These are the activations of a small neural network, seen along a few directions. Each row is one input.
Each table varies a few parts of the input and shows all the possible inputs, shuffled.
Descriptions start from the smaller parts, as in this example, which fits no table here: one of 3 separate values, together with either a single point or one of 9 places around a ring or (one of 4 places along a line, together with one of 5 places around a ring).
Shared parts are said once, and a part with two or three values counts as separate values.
(in the rows, 128 means zero)

A family of inputs:
r1: [153 141 135 113 175  91 108  80 134 108 126 125  95 141 112 110 138]
r2: [132 117 128 144 116 121 139 138 139 139 114 152 154 115 136 144  97]
r3: [122 118 103 148  85 133 131 160 121 154 123 140 168  91 146 141 107]
r4: [128 120 121 144 112 122 142 143 136 143 119 149 156 109 139 141  99]
r5: [129 169 132  87 133 124  97 112  98 115 146 126  67 147  95 110 165]
r6: [121 125 108 153  97 132 133 154 121 149 120 145 163 100 141 142 105]
r7: [151 114 171 113 210 106 129  71 170  76 131  95  84 183 118 103 141]
r8: [124 120 116 146 106 122 137 142 128 145 118 145 158 106 142 141 103]
r9: [101 146 118  89 110 193 105 140  65 116 167  56  91 143 123 116 219]
r10: [127 116 131 146 121 119 145 132 149 135 115 155 149 126 132 142  94]
r11: [130 113 154 142 139 119 153 130 169 127 114 160 145 141 126 137  96]
r12: [129 117 147 141 134 120 150 131 164 130 113 161 141 131 129 136  94]
r13: [132 117 141 142 133 119 146 134 154 133 111 157 145 128 127 139  97]
r14: [121 118 112 148  99 125 136 150 129 153 118 140 158 105 146 142 104]
r15: [141 153 122 103 168 102  92  78 103 108 141  89  84 132 117 108 163]
r16: [107 145 107  90 109 200 104 155  66 119 173  52  90 149 117  95 226]
Q: What is each input in this table made of?
A: either one of 2 separate values or one of 4 places along a line or one of 10 places along a line
Q: A walk changes only the place on the line of 10. It starts at r3 and steps to r6. List the rest of the walk in order.
A: r14, r8, r4, r2, r10, r13, r12, r11

A family of inputs:
r17: [118 122 119 130 103 159 140 164 118 144 130 127 137 135 129 126 141]
r18: [109 100 129 146 101 166 151 164 132 137 125 118 164 125 148 143 132]
r19: [111 132 122 114  96 147 124 149 114 139 142 117 122 122 135 126 145]
r20: [153 117 120 170 121  55 148 118 168 155  84 215 182  79 144 158  24]
r21: [125 128  92 177  67  92 134 163 132 186  94 198 198  59 149 166  49]
r22: [133 140 132 122 157 105 118  90 131 110 130 125  99 149 114 121 133]
r23: [133 139  96 113 107 141  98 134  84 127 148  95 115 118 126 112 164]
r24: [139 117 148 131 156 119 142 121 157 122 117 142 120 158 119 118 117]
r25: [111 120 123 138 104 168 142 166 128 133 135 122 144 121 135 128 133]
r26: [132 102 154 141 155 124 156 120 170 117 121 128 142 151 134 133 102]
r27: [119 153 109 116 110 138 106 138  83 132 145 104 114 118 128 121 155]
r28: [120 130 123 123 103 159 130 154 111 133 138 131 142 123 122 133 147]
r29: [110 106 125 140 103 164 152 164 131 139 134 113 156 125 143 140 127]
r30: [132  95 158 148 153 127 155 120 171 115 114 134 149 151 142 136 107]
r31: [132 115 152 139 156 129 145 122 168 111 122 137 128 146 126 120 108]
r32: [131 128 151 114 147 106 128 107 155 117 128 131 104 144 124 120 122]
r33: [140 148 137 116 162  97 110  97 124 110 130 119  94 139 116 116 134]
r34: [119 136 118 113 106 152 116 138  92 130 135 114 119 121 128 138 149]
r35: [141 133 148 114 156 111 120  96 133 108 121 128 100 144 117 132 127]
r36: [112 145 103 122 105 146 115 131  90 132 144 110 119 127 125 126 155]
r37: [140 126 152 124 155 119 134 111 151 111 125 146 125 145 111 126 124]
r38: [120 154 104 105 120 145 101 125  79 139 146  96 114 108 126 115 178]
r39: [153 136 124 112 159 100 100  94 127 105 133 110  95 139 116 108 143]
r40: [141 150 132 105 171 104 105  85 121 118 131 111  92 128 114 111 157]
Q: The inputs of r21 and r20 match in every part but one. If r38 is changed in the same way as r21 into r20, which row does it become?
A: r40
Q: What is each input in this table made of?
A: one of 2 separate values, together with either a single point or one of 11 places along a line
Q: Which other rows does r24 become when the place on the line of 11 takes its other values? List them by row number.
A: r22, r26, r30, r31, r32, r33, r35, r37, r39, r40
Q: Which other rows does r22 become when the choice among 2 separate values takes its other values? List them by row number.
A: r36
Q: Which other rows does r19 become when the choice among 2 separate values takes its other values? List them by row number.
A: r32
